Each row below holds a small network's activations on one input, seen along a few directions.
In each table, some parts of the input vary, and every possible input appears once, in random order.
Descriptions start from the smaller parts, as in this example, which fits no table here: ring(8) and (point or (values(2) and line(4)) or line(11)).
Shared parts are said once, and a part with two or three values counts as separate values.

Other details of the inputs vary at random and push rows far along two fixed directions, the same in every table; ignore that.
To show where, the next rows are all for the same input, with only those details redrawn:
[ 20 -15 -30   1  -2  42  30  47 -29 -29 -40 -53  69   2   1 -10]
[ 30  32 -58 -18  30  19  15 -15 -68 -14 -20 -39   4  13   5 -39]
[-24  25  61  10 -43 -28   3  13  15 -11  18   9  -5  27 -20  -2]
[-36  86  80   3 -35 -75 -21 -52   3   7  58  46 -89  43 -28 -21]
[-18 -14  48  20 -48   3  21  58  24 -26 -10 -17  55  12 -13  11]
[ 27  20 -50 -13  22  24  17   1 -56 -17 -25 -42  19  14   4 -32]
[ 28  17 -50 -12  20  26  17   3 -57 -18 -24 -44  21  11   5 -32]
[-36  -2  82  24 -64 -17  13  51  39 -21   7   2  37  20 -20  16]

A family of inputs:
row 1: [ -2  33 -25 -26  16 -27  24 -52 -55  28  -2   8 -65 -12  11 -20]
row 2: [-44 -37  56 -53 -48   7  21  16  65 -28  22  -2   1  -8   5  18]
row 3: [ 28 -61  42   8 -26  19  21  98   0  23  -4  -6  53  -2 -18  39]
row 4: [ 29 -12 -43  30  20  23  -3  -3 -14 -22 -35 -23  31  -7  36 -11]
row 5: [  29   34   16  -31   18  -47  -14  -27  -61   65   49   39 -107   19
  -23   -6]
row 6: [-26 -42  48  51 -39 -12  -3  23  48  -7 -15  15  22 -20  25  30]
row 7: [ -3  37 -39 -22  44 -16 -45 -86 -23 -18  41  11 -62   1  36 -25]
row 8: [ 16 -23 -42  19  19   7   5 -20 -16   6 -41  -8  -1 -27  46   0]
row 9: [-52 -27  17  29 -13  11 -26  16  99 -19  18  29  55 -24 -11  41]
row 10: [ 24  19 -92  23  52  27 -13 -45  -5   5 -36  -3  21 -15  -6 -19]
row 11: [  39   10  -16 -102   47   -9  -25  -40  -27   35   58    1 -100   14
   -5  -23]
row 12: [ 67  -8 -44 -27  44  33   9  29 -81  32  -4 -26   4  13 -10 -11]
row 13: [ 47 -38 -54 -67  62  40  -8  38 -61   7  16 -33  21   0   2 -15]
row 14: [-10  29   4 -10  -7 -19  13 -22 -34   5   1   2 -27  -5   0 -14]
row 15: [ 18  18  68  -1  -8 -26 -18  25 -14  36  52  22 -37  46 -35   2]
row 16: [  9  78 -31 -28  27 -28  -2 -71 -72   9  15   5 -76  16  -4 -45]
row 17: [ -2  -8  78  -8 -32 -56   2  26   2  62  44  50 -60   9 -25  38]
row 18: [-38  21  27  49 -17 -35 -28 -37  69  22   5  59 -16 -13 -24  16]
row 19: [-36 -37  -7  -7   8  44  -9  -1 103 -18  -7   6  22 -28   3  44]
row 20: [-12 -93   9  -7 -20  59   7  39  80 -55 -28 -41  71 -27  45  46]
row 21: [-18 -16  50  20 -48   5  20  59  26 -27 -11 -16  57  11 -13  12]
row 22: [  14  -18 -102   17   54   32    2  -32   -7   27  -64    1   21  -40
   13   -1]
row 23: [ -5 -33  19  47 -21   3  -2  21  32 -15 -27   0  38 -17  29  16]
row 24: [-16  54  60  44 -22 -58 -36 -52  31  -7  43  41 -61  31   5  -9]
row 25: [-34  -3  49   4 -42 -26  23  13   6   5   3  15 -14 -14  -9  14]
row 26: [ 19  20 -66  38  38  16 -17 -35  16  -1 -22   1  24   0 -14 -15]
row 27: [  18  -46 -103   30   42   58    9    8    6    5  -74  -23   71  -47
    8    6]
row 28: [-49   0  39 -36 -28 -19  -4   3  17 -26  39  14   0   3  -2   1]
The inputs of row 11 and row 20 match in every part but one. If row 3 is changed in the same way as row 11 into row 20, which row does it become?
> row 23
Describe the family of inputs behind these rows.
> line(4) and (values(2) or line(5))
A walk changes only the line(4) part. It starts at row 15 and steps to row 21. List the rest of the walk in order.
> row 24, row 26
List by row number the other rows that have the line(4) part in common with row 2.
> row 1, row 14, row 16, row 21, row 25, row 28

A family of inputs:
row 29: [  8  -3 -31  11  23   8 -12 -13  -9  -9 -13 -10  -1  -7  28  -6]
row 30: [ 10 -18  18  -3 -10   2   1  16  -5  -5  12 -10   7   5  14   0]
row 31: [ 13  -9 -34 -10  27  18  -7   1 -14  11  -4  -5   8  -4  -7  -1]
row 32: [ 10   4   5  18  -4   0  -1  16   5   5  -4  -4  17   6 -15   6]
row 33: [ 25 -22 -26  -9  22  12  -5  -3 -16   7  -4  -2  -2 -12  13   7]
row 34: [  3   1  10  -2  -2   6   1  24  -2 -12  15  -7  16  12  -9   3]
row 35: [ 13  -6 -41 -20  18  20  12  -9 -12  -7 -18 -24   3  -6   8  -9]
row 36: [-10  -4   9  -8  -5 -13   4   2   8  14   7  15 -10  -7  -4   9]
row 37: [ 15  -4 -37 -17  21  25   6  -7  -9  -8 -15 -21   5  -7   4 -12]
row 38: [ 0 -3 11 -5 -8  3  2 23 -4 -9 10 -7 14 10 -6 -1]
row 39: [ -4 -16   2  -4   0   4   1  15   9   9   0   6   8 -12  -6   8]
row 40: [  6   0   5  17  -9   0   3  16   2   7  -8  -2  14   6 -11   3]
row 41: [ -1 -18  45  29 -21 -14   1  20  23   4   2  10   4   6   0  15]
row 42: [ -11   99  -11  -13   31  -61  -40 -121  -33   21   48   48 -124   18
   -5  -46]
row 43: [  2  -2   6  13 -13  -3  12  14  -2   5 -14   1  10   2  -3   3]
row 44: [-26  12  39  22 -19 -20 -16  -8  41  -7  15  25   7   6 -10  11]
row 45: [-30  10  39  22 -25 -22 -12  -8  40  -5  14  26   2   5  -8   8]
row 46: [ 13   0 -22 -21  10   8  10   5 -35  -7  -9 -21   7   4   7 -14]
row 47: [-18  -3  -1  16 -13   2   7  -3   7 -12 -11  -1  13 -12   8   5]
row 48: [ 21   6 -26   5  12  11   6   2 -24   6 -19 -12   6  -2  -1 -12]
row 49: [-19 -10  34   3 -23   0  -1  13  43  -5   9   9   8   6 -11  14]
row 50: [ 16   2 -28   3   9  16  18   2 -36   5 -28 -15   7  -4   7  -8]
row 51: [ 12 -11 -36 -12  24  17  -3   2 -17  12  -6  -6   5  -7  -3  -3]
row 52: [  0  -3  17  -6  -6  -4 -13  -9  21  -1  12   7 -21   3  13   9]
row 53: [-26   6  60  -5 -34 -27   2   8   7  -2  18  13 -14  10  -7   8]
row 54: [  7  -3 -32 -18  13  17  13 -12 -15  -5 -16 -24  -3 -10   9  -6]
row 55: [ -6   8  24  -9 -11 -13  -3   9  -5  -5  16   2  -8   8  -7  -6]
row 56: [-23 -14  38   1 -24 -14  10  18  24  11   7  17   2 -13  -4  23]
row 57: [-2 -5  3 -4  3 15 -1  5 23 -7  2 -1 13  5 -7  6]
row 58: [  2   5 -40   4  13   7   4 -19 -14 -10 -17  -9   8  -9  12 -12]
The inputs of row 43 and row 36 match in every part but one. If row 41 is changed in the same way as row 43 into row 36, which row does it become?
> row 33
Describe the family of inputs behind these rows.
> values(5) and (point or line(5))
Change only the values(5) part in row 39. List by row number the other rows that result.
> row 37, row 42, row 48, row 55
Change only the line(5) part in row 53. List by row number the other rows that result.
> row 34, row 38, row 46, row 55
A walk changes only the line(5) part. It starts at row 54 and steps to row 35. List the rest of the walk in order.
> row 37, row 49, row 57

A family of inputs:
row 59: [ 38  36 -70   2  37  21  -2 -34 -48  -7 -13 -28  -5  17   3 -33]
row 60: [-34  31  42  40 -17 -49 -24 -36  22  18  16  54 -49   0  -8  -4]
row 61: [ -8 -54  62  23 -48  -5  17  72  30   9   4  15  45  -6  -8  47]
row 62: [-29  28  59 -15 -33 -29   6  -7  -3  -5  20  17 -33  20  -5  -9]
row 63: [-16  14  26 -38  -5 -30 -20 -38  14   3  41  18 -70   8   4  -5]
row 64: [-30  29  10 -24  -5 -30  -9 -60  27  -2  33  26 -62  -2   2  -4]
row 65: [ 40  14 -55 -30  49  20  -4  -7 -62   8   9 -26 -14   7  -6 -25]
row 66: [  0   6  23  -8   9 -31 -22 -33   5  37  27  43 -61   2  -4   4]
row 67: [ 12 -55 -50  14  14  55  15  32  11   7 -52 -21  60 -39  11  21]
row 68: [  5  17 -63 -12  37  10   0 -46 -39 -25 -18 -23   0 -12  29 -30]
row 69: [ -1  11  19  38 -19 -19   7   1  10  12 -11   9  -8   1  -3   2]
row 70: [ 18 -58  -4  18 -26  29  40  85  -4  -1 -52 -32  92 -21  -3  17]
row 71: [-35  14  46  10 -14 -23 -23 -12  64   7  33  36 -15  13 -21  31]
row 72: [-15  -1  36 -20 -16  -6   3  22  -3  -2  22  -4 -16   5   5   9]
row 73: [-20 -55  78  11 -41   4  -4  77  88  -9  14  12  59  -3 -18  46]
row 74: [ 26  29 -55 -15  24  20  11 -44 -50 -21 -20 -32 -14   1  23 -35]
row 75: [ 36  28 -56 -22  38  16   6 -14 -69   3  -7 -25  -6  18 -12 -38]
row 76: [ 13 -34 -49  26  16  48   5  42   7 -32 -45 -39  95  -9  11   5]
Describe the family of inputs behind these rows.
> values(3) and ring(6)
The inputs of row 66 and row 61 match in every part but the ring(6) part. If row 63 is changed in the same way as row 66 into row 61, which row does it become?
> row 72
Change only the values(3) part in row 71. List by row number the other rows that result.
> row 64, row 67
Change only the values(3) part in row 69. List by row number the other rows that result.
> row 59, row 74
